A small network was shown many inputs. Here are its activations along a few directions, one row for each input.
Each table varies a few parts of the input and shows all the possible inputs, shuffled.
A made-up example of a description, with smaller parts first: one of 4 places along a line, together with either a single point or one of 9 places around a ring or (one of 3 separate values, together with one of 8 places around a ring).
Shared parts are said once, and a part with two or three values counts as separate values.
(in the rows, 128 means zero)

A family of inputs:
row 1: [126  34 221  88 110 131 122 112 100 204 157 103  51 153  72]
row 2: [110 121 122 103 176  97 125 129 156  97 172  61 147 113 129]
row 3: [149 176  74 139 121 146 140 115 132  83  83 161 140 151 178]
row 4: [128 131  81 116 162  74 137  98 108  87 113 108 104 180 155]
row 5: [110 146 140 133 146 134 107 163 158 115 177 107 175  68 118]
row 6: [148  64 180  80  89 123 148  74  68 191 123 139  13 196 103]
row 7: [148  79 204 149  57 193 137 146 110 221 108 198  86 132  83]
row 8: [110 136 141 171 165 125 100 172 174 125 145 104 175  98 109]
row 9: [117 146 136 144 155 134 109 164 183 111 162  96 177  80 114]
row 10: [113  58 222 126  89 132 110 134  95 235 125 142  96  99  44]
row 11: [132  82 196 154  50 164 139 133  84 233  80 193 101 107  62]
row 12: [145 181  75 116 102 151 147 113  98  85 104 176 138 134 170]
row 13: [151 177  74 127 110 142 148 120 105  88  97 171 140 149 168]
row 14: [135 143  83  98 160  91 133  93 124  76 130  93 111 161 171]
row 15: [125 159 110 190 123 150 123 172 161 120  96 161 176 112 134]
row 16: [132  57 230 126  97 161 109 149 120 223 149 144  81 119  61]
row 17: [114 144 140 152 161 130 101 160 185 112 159  96 176  86 126]
row 18: [132 136  76 108 162  92 130  92 126  80 124  97 110 170 169]
row 19: [126 160 108 184 123 160 116 165 177 112 107 151 180 105 148]
row 20: [132 170 107 165 114 160 131 165 167 104 114 154 181  91 138]
row 21: [128 167 112 172 122 158 122 163 173 106 113 150 179  97 152]
row 22: [138 144  79  91 153  91 139  92 115  75 135  96 112 156 159]
row 23: [130  67 173  89  79  94 153  59  47 203  95 134  30 173  85]
row 24: [117 143 143 143 152 126 106 169 160 118 173 105 178  79 115]
row 25: [106  39 212  93 104 103 126  98  76 219 137 100  68 135  56]
row 26: [136 144  81  85 147  86 139  97  98  82 143 104 113 158 161]
row 27: [106 115 119 120 185  99 112 130 166 102 164  62 145 125 138]
row 28: [132 168 112 164 110 155 130 171 145 112 126 161 183  91 140]
row 29: [165  95 170 120  63 177 155  97  78 203  84 207  42 182 112]
row 30: [144 166  72 155 124 134 144 121 118  95  67 176 131 169 161]
row 31: [113 137 137 164 164 134  95 163 187 116 154  96 177  93 122]
row 32: [147 169  69 149 124 147 138 114 133  87  78 165 138 160 175]
row 33: [109 120 124  98 172  92 122 133 138 104 183  69 149 116 131]
row 34: [102 110 123 128 186  86 117 136 152 109 157  68 142 133 124]
row 35: [131 147  82  73 142  95 137  90  91  80 149 105 112 142 164]
row 36: [107 120 123 110 182  97 117 128 163 100 168  60 145 119 141]
row 37: [147  94 165 124  56 148 156  82  51 215  58 201  55 160  92]
row 38: [124 173 110 151 101 163 130 163 140 108 132 166 180  77 144]
row 39: [154 178  72 133 115 148 147 114 125  80  88 166 138 147 166]
row 40: [102 122 124  88 165  98 122 129 133 104 189  72 145 104 134]
Changing only one part turns row 33 into row 13. The same change can be made to row 27. Which row results? -> row 32
Changing only one part turns row 31 into row 18. The same change can be made to row 5. Which row results? -> row 35
Describe the family of inputs behind these rows. -> one of 5 places around a ring, together with either one of 2 separate values or one of 6 places along a line
A walk changes only the place on the line of 6. It starts at row 38 and steps to row 28. List the rest of the walk in order. -> row 20, row 21, row 19, row 15
Change only the choice among 2 separate values in row 37. List by row number the other rows that result. -> row 29

A family of inputs:
row 41: [140  88 191 124  99 138 112 122  96 194 128 151  78 133  82]
row 42: [115 157  83 126 167  86 124 119 141  79 130  81 159 120 148]
row 43: [118  79 185 139 111 129 122 135 120 194 129 130 106 124  79]
row 44: [130  79 186 115 100 146 123 116 108 189 128 137  85 127  82]
row 45: [137 190  76 161 158 143 123 144 178  68 118 132 177 121 172]
row 46: [112 161  93 115 159  94 124 128 134  82 152  92 173  90 139]
row 47: [120  80 187 112 104 141 127 117 115 189 131 126  93 125  94]
row 48: [118 154 115 131 140 139 120 163 161  90 172 111 177  92 148]
row 49: [164 168  71 137  47 160 176  85  54 131  23 237  92 179 162]
row 50: [120  74 184 122 105 136 129 123 123 189 134 122 101 121  94]
row 51: [121 140  87 140 179 102 118 134 156  79 128  93 154 150 158]
row 52: [119  77 188 150 113 128 125 146 115 197 121 138 106 131  70]
row 53: [137 179  99 143 137 157 121 168 174  77 150 133 187  91 157]
row 54: [108 148 108 120 156 115 120 155 134  97 171 104 174  91 138]
row 55: [130 161  75 156 171 120 120 137 181  67 119 112 152 146 175]
row 56: [161 113 118  57 101 115 164  57  56 126 113 147  33 206 151]
Describe the family of inputs behind these rows. -> either one of 2 separate values or one of 6 places along a line or one of 8 places around a ring
List by row number the other inputs of the same sort as row 42. -> row 45, row 46, row 48, row 51, row 53, row 54, row 55

A family of inputs:
row 57: [124  88 173 118  95 134 132 111  95 186 115 144  94 131  89]
row 58: [132  90 170 126  94 140 135 116 103 185 114 151  94 129  91]
row 59: [115 181  83 142 174 123 117 168 169  61 162 100 209  84 158]
row 60: [132  84 170 129  96 147 133 127 113 181 121 148  89 146 104]
row 61: [135  90 171 114 119 130 125 120 112 169 135 131  83 142  90]
row 62: [132  92 173 123  92 146 134 123 111 182 111 148  97 128  95]
row 63: [116 166 105 145 177 126 102 164 196  77 170  85 198  82 152]
row 64: [109 154 105 146 191 105 106 157 193  74 167  70 186  97 148]
row 65: [174 190  24  85  91 128 178  55  62  58  69 188  90 203 213]
row 66: [171 217   6 155 114 137 160  87 107  44  26 199 124 202 217]
row 67: [100 144  96 140 197  98 111 152 187  72 160  58 184 108 149]
row 68: [131  86 177 114 113 128 122 119 102 173 132 126  91 141  95]
row 69: [110 177  93 143 170 133 108 168 184  64 170  97 202  80 156]
row 70: [132  95 173 129  99 143 140 125 108 182 118 152  92 144  99]
row 71: [122  83 167 116 114 125 123 123 100 175 133 134  95 136 101]
row 72: [122  89 173 115 106 125 128 115  97 182 131 137  87 130  95]
row 73: [119 185  71 143 163 107 122 162 168  50 152  99 199  95 163]
row 74: [127  93 175 119  99 127 129 113  97 186 119 135  90 127  90]
Describe the family of inputs behind these rows. -> either one of 2 separate values or one of 6 places along a line or one of 10 places along a line
A walk changes only the place on the line of 6. It starts at row 73 and steps to row 59. List the rest of the walk in order. -> row 69, row 63, row 64, row 67

A family of inputs:
row 75: [126 158  98 152 152 125 120 148 165  89 129 116 166 115 148]
row 76: [140 112 139 118  93 136 145 112  92 155 108 158  93 148 117]
row 77: [ 93  90 195 134 157 118  93 170 165 163 191  66 165  60  69]
row 78: [127 165  87 134 147 124 131 143 149  81 136 122 166 119 157]
row 79: [138 109 152 134 100 138 134 117 107 166 101 156  97 146 110]
row 80: [137 115 141 123  90 139 142 109  95 159 103 160  95 144 120]
row 81: [138 112 146 124  98 144 136 115  99 163 101 162  98 145 115]
row 82: [129 160  90 128 154 122 128 134 155  78 138 108 159 121 159]
row 83: [140 110 140 111 102 133 142 100  98 150 108 146  89 151 119]
row 84: [117 151  94 132 160 110 120 136 150  83 138 101 158 123 152]
row 85: [125 167  89 140 145 127 129 138 152  83 131 125 165 114 161]
row 86: [131  97 144 116 111 121 137 103  97 161 110 138  89 154 116]
row 87: [124 159  94 131 161 114 125 136 152  80 144 104 158 125 154]
row 88: [137 107 144 112 109 126 139 103  95 160 112 145  82 154 116]
row 89: [124 164  91 143 154 132 123 144 156  85 132 121 170 115 154]
row 90: [140 114 140 114  97 134 136 106  92 155 110 159  88 148 119]
row 91: [129 163  90 131 150 123 121 137 146  82 139 118 160 120 161]
row 92: [108  51 229 126 122 138 103 152 139 212 172 100 105 101  57]
Describe the family of inputs behind these rows. -> one of 2 separate values, together with either a single point or one of 8 places along a line
Changing only the choice among 2 separate values turns row 84 into row 86. The same change can be made to row 91. Which row results? -> row 90
Change only the choice among 2 separate values in row 92. List by row number the other rows that result. -> row 77
Change only the choice among 2 separate values in row 87. List by row number the other rows that result. -> row 88

A family of inputs:
row 93: [119 168  95 139 153 121 129 129 160  86 123 107 168 103 155]
row 94: [132 161  95 138 156 131 118 135 168  84 135 110 155 119 154]
row 95: [115 148  91 129 146 111 135 149 138  93 139 113 171 113 151]
row 96: [132 162  88 140 135 135 135 140 160  82 131 120 165 121 163]
row 97: [133 153 107 136 161 122 118 143 149  91 152 113 156 125 151]
row 98: [128 162  93 136 144 135 129 140 167  80 132 117 162 115 158]
row 99: [127  95 187 110 120 130 122 145 115 171 169 117 113 106  76]
row 100: [124  70 163  88 123 115 131  89 101 163 137 102  68 160 116]
row 101: [142  88 148 120 120 122 138 100 102 163  98 135  67 189 115]
row 102: [130  82 196 126  84 169 128 128 116 209 128 159  96 113  88]
row 103: [117 152 102 129 150 129 129 145 144  90 157 115 157 126 155]
row 104: [143  96 153 151 103 138 137 125 110 171  95 170  75 174 111]
row 105: [121 154 100 141 164 114 112 140 151  94 131 114 164 116 143]
row 106: [121 165  88 142 144 123 130 137 160  84 121 116 172 106 152]
row 107: [171 163  65  86  66 149 174  69  44 107  58 216  62 189 167]
row 108: [135  96 150 156 103 127 136 120 103 179  87 167  82 165 101]
row 109: [135 160 106 140 156 127 109 141 164  88 142 110 152 124 153]
row 110: [129 153 105 135 164 125 111 143 158  88 141 116 153 127 150]
row 111: [172 166  68  92  60 138 175  61  31 113  58 214  70 186 170]
row 112: [116  93 190 135  95 142 111 152 109 188 139 143 121  96  82]
row 113: [125 144 104 133 157 128 117 149 150  86 150 117 156 123 145]
row 114: [125  91 192 130  96 151 113 154 117 183 148 144 115 105  90]
row 115: [141  86 184 136  77 164 138 118 111 195  93 168  87 146  93]
row 116: [111  85 180  93 124  98 122 113 109 170 163  93 100 110  85]
row 117: [120  83 181  89 124 109 123 117 116 165 174  95  95 117  93]
row 118: [122  84 194 132  83 160 126 125 109 212 117 158 103 106  81]
row 119: [117 146  99 139 157 117 117 145 142  90 141 114 166 112 138]
row 120: [133  88 181 141  77 155 136 115 104 199  84 167  92 139  86]
row 121: [109 155  97 134 149 117 129 144 136  94 146 114 168 117 148]
row 122: [124 163  91 144 156 120 119 132 161  88 124 108 166 110 148]
row 123: [123 145  96 124 148 123 135 151 146  90 150 114 161 123 158]
row 124: [116  71 159  93 124 105 131  83  94 170 128  98  74 150 107]
row 125: [134  89 146 125 121 112 138  95  95 169  88 132  72 181 107]
row 126: [124 166  84 146 135 123 134 138 152  85 119 121 175 112 157]
row 127: [127 163 101 146 155 116 110 138 156  92 131 109 162 114 147]
row 128: [126 165  99 133 153 133 127 132 167  82 134 108 158 113 161]
row 129: [125 155 102 143 160 111 119 141 141  95 141 112 167 115 144]
row 130: [118  97 184 115 119 121 120 142 108 176 159 115 119  98  68]
Describe the family of inputs behind these rows. -> one of 2 separate values, together with either a single point or one of 8 places around a ring or one of 10 places along a line
Changing only the choice among 2 separate values turns row 103 into row 121. The same change can be made to row 107. Which row results? -> row 111
Change only the place on the ring of 8 in row 130. List by row number the other rows that result. -> row 108, row 112, row 116, row 118, row 120, row 124, row 125
Change only the choice among 2 separate values in row 94. List by row number the other rows that result. -> row 122
